A small network was shown many inputs. Here are its activations along a few directions, one row for each input.
Each table varies a few parts of the input and shows all the possible inputs, shuffled.
Descriptions start from the smaller parts, as in this example, which fits no table here: one of 8 places around a ring, together with either a single point or one of 9 places along a line or (one of 3 separate values, together with one of 4 places along a line).
Shared parts are said once, and a part with two or three values counts as separate values.
(in the rows, 128 means zero)

Other details of the inputs vary at random and push rows far along two fixed directions, the same in every table; ignore that.

Rows:
R1: [101  95 102 154  73  92 113 110 153 184  92  69  42 133 179 133]
R2: [148 138 130  94 144 155 133 137 110 124 143 152 163 128  92 142]
R3: [120 156 143 193 170 130 152 147 140 127 103 173 158 119 160 108]
R4: [123 172 151 124 153 123 125 122 123  87 153 156 169 113 141 114]
R5: [120 142 132 201 137 116 150 139 146 184 102 140 105 117 175 134]
R6: [134  63  91  92  79 129 114 113 133 125 121  62  78 145 121 136]
R7: [152  88 111 106 128 153 131 137 124 102 134 114 133 135  93 133]
R8: [126 166 149 126 151 137 124 127 115  96 140 152 175 121 141 114]
R9: [115 166 156 193 179 126 144 157 137 117 112 180 158 119 143 100]
R10: [141 131 135 159 157 144 136 151 130 123 135 148 142 121 110 132]
R11: [144  94 117 108 127 145 117 137 123  99 141 115 129 134  85 133]
R12: [146 115 122  66 111 138 118 121 109 128 154 127 136 139  69 151]
R13: [118 148 128 120  96 102 130 107 132 180 132 118  99 132 144 156]
R14: [136 123 126  69 123 144 117 122 109  96 137 127 147 134 107 117]
R15: [115 135 135 191 142 120 148 135 148 155  88 127 107 121 196 105]
R16: [143 120 129 153 163 151 149 149 131 117 118 147 153 127 124 124]
R17: [101 119 110 119  64  84 120  94 139 221  96  96  60 135 164 151]
R18: [144 117 119  78 106 141 110 117 110 119 163 100 135 133  95 157]
R19: [144  80 111  93 114 147 119 127 124  84 135  90 115 137 108 116]
R20: [134 119 120  63  98 125 116 105 115 118 154 112 130 141  90 150]
R21: [119 183 149 169 157 125 142 131 127 150 120 171 170 114 163 132]
R22: [117 157 151 194 168 124 145 155 139 138 111 172 143 116 140 113]
R23: [145 138 128  85 128 135 118 120 116 101 177 125 151 122  91 154]
R24: [126 136 132 201 146 125 157 144 148 184  97 135 108 118 179 133]
R25: [111  92 100 153  75  97 126 110 149 196  93  73  49 134 174 142]
R26: [121 155 147 197 171 127 148 151 137 139 112 175 147 115 142 113]
R27: [108 151 128 125 108  96 119 104 136 142 133 117 115 121 165 136]
R28: [129 153 143  87 135 130 123 116 114  88 153 146 161 133 111 119]
R29: [131 114 115  70 101 134 103 109 112 101 150  97 138 139 107 140]
R30: [157  82 108 102 120 154 128 137 124 111 145  99 120 135  87 143]
R31: [136 113 132 124 144 143 118 140 125  78 137 126 137 128 108 105]
R32: [114 115 128 148 117 114 119 126 135 130 117 107  92 127 150 105]
R33: [117 106 119 144 105 114 123 120 139 139 108  95  86 129 165 114]
R34: [138 130 125  90 133 146 130 128 112 126 131 145 156 131 103 136]
R35: [130 112 116  59 100 127 111 110 114 116 138 120 132 144  86 136]
R36: [124 111 119 155 110 115 126 130 138 165 124 105  82 126 134 136]
R37: [ 94 130 112 114  57  76 116  84 143 197 108  80  58 140 181 148]
R38: [132 116 127  59 108 131 110 112 110 100 144 123 135 140  89 122]
R39: [116 189 151 167 158 111 143 127 135 142 132 174 163 107 162 134]
R40: [147 106 124 123 159 159 138 146 125  81 130 133 160 134 105 115]
R41: [124 164 154 200 174 128 148 160 138 145 120 174 142 113 137 119]
R42: [135 115 130 124 149 143 122 143 122  79 140 139 151 131  91 111]
R43: [133 133 125  87 132 143 126 126 114 113 128 143 157 133 109 127]
R44: [125 141 152 151 163 136 127 151 126  83 132 153 148 122 118  94]
Each input here is: one of 4 places along a line, together with either one of 5 places around a ring or one of 6 places along a line.
Changing only the place on the line of 4 turns R12 into R38. The same change can be made to R2. Which row results?
Answer: R14
Which other rows does R6 become when the place on the line of 6 takes its other values? List them by row number.
Answer: R1, R3, R9, R40, R42

Rows:
R45: [113 134 128 119 114 114 121 114 129 130 117 120 119 130 153 116]
R46: [148  96 118  99 132 153 122 136 119  88 144 113 140 135  90 128]
R47: [118 154 134 149 132 119 137 123 133 154 113 143 134 123 162 128]
R48: [121 132 124 121 113 119 128 117 129 151 120 123 119 128 142 135]
R49: [140  97 122  96 132 148 116 134 120  69 141 115 139 136  94 109]
R50: [116 172 148 185 156 116 143 138 138 152 117 167 143 113 161 123]
R51: [145  95 117 102 127 148 124 137 121 104 138 118 131 137  84 131]
R52: [118 152 139 161 135 115 135 131 135 157 121 142 122 119 149 130]
R53: [129 149 143 179 169 137 149 150 134 129 113 168 155 118 142 116]
R54: [135 116 126 137 135 137 133 138 128 131 122 129 125 129 121 126]
R55: [108  87  92  93  39  89 106  84 140 197 110  43  32 141 169 154]
R56: [141 115 124  93 124 138 117 127 119  95 158 116 136 132  91 136]
R57: [112 150 131 154 121 108 139 120 137 180 103 140 115 126 164 135]
R58: [144 114 122  74 123 146 119 125 111 100 149 124 148 137  84 136]
R59: [135 149 142 139 157 136 136 142 124 114 142 162 161 123 105 129]
R60: [126 137 131 136 131 125 126 128 129 125 136 128 131 124 132 132]
R61: [135 117 125 138 136 136 134 136 131 123 125 125 127 128 127 126]
R62: [120 136 136 129 130 121 119 125 128 107 135 128 129 126 133 114]
Changing only one part turns R48 into R53. The same change can be made to R47. Which row results?
Answer: R46
What is each input in this table made of?
Answer: one of 3 separate values, together with either a single point or one of 5 places along a line
List by row number the other rows that have the choice among 3 separate values in common with R59.
Answer: R50, R52, R56, R60, R62
Which other rows does R56 become when the choice among 3 separate values takes its other values? List them by row number.
Answer: R55, R61

Rows:
R63: [160 115 131 101 163 170 130 153 110  69 157 151 181 131  58 130]
R64: [106 207 158 155 153 105 144 120 129 161 120 194 171 116 162 130]
R65: [109 111 101  71  41  86 100  76 131 182 134  54  57 138 155 165]
R66: [106  80  96 110  55  96 105  97 142 171 102  47  36 139 172 130]
R67: [151 106 122  95 145 160 130 141 114  91 138 136 159 135  83 127]
R68: [111  76  97 113  53  93  99  99 143 164 121  39  29 137 153 140]
R69: [135 135 128  49 106 131 108 106 104 109 162 122 147 135  90 144]
R70: [157  98 120  93 138 157 123 142 115  84 160 124 148 134  60 138]
R71: [153  91 116  95 123 149 120 138 119 102 157 108 126 136  69 144]
R72: [131 164 155 169 189 146 145 153 126  86 127 185 188 116 130 100]
R73: [150  88 110  79 121 156 126 130 115 101 134 112 138 143  85 132]
R74: [136 129 136 121 157 149 133 138 122  80 127 150 167 131 118 103]
R75: [ 99 171 142 236 145 100 161 137 156 219  70 161 107 111 218 124]
R76: [124 169 156 186 182 135 144 151 133 105 123 179 171 114 146 102]
R77: [ 92 180 153 248 149  89 151 138 161 196  87 155  98 106 221 113]
What is each input in this table made of?
Answer: either one of 3 separate values or (one of 2 separate values, together with one of 6 places along a line)
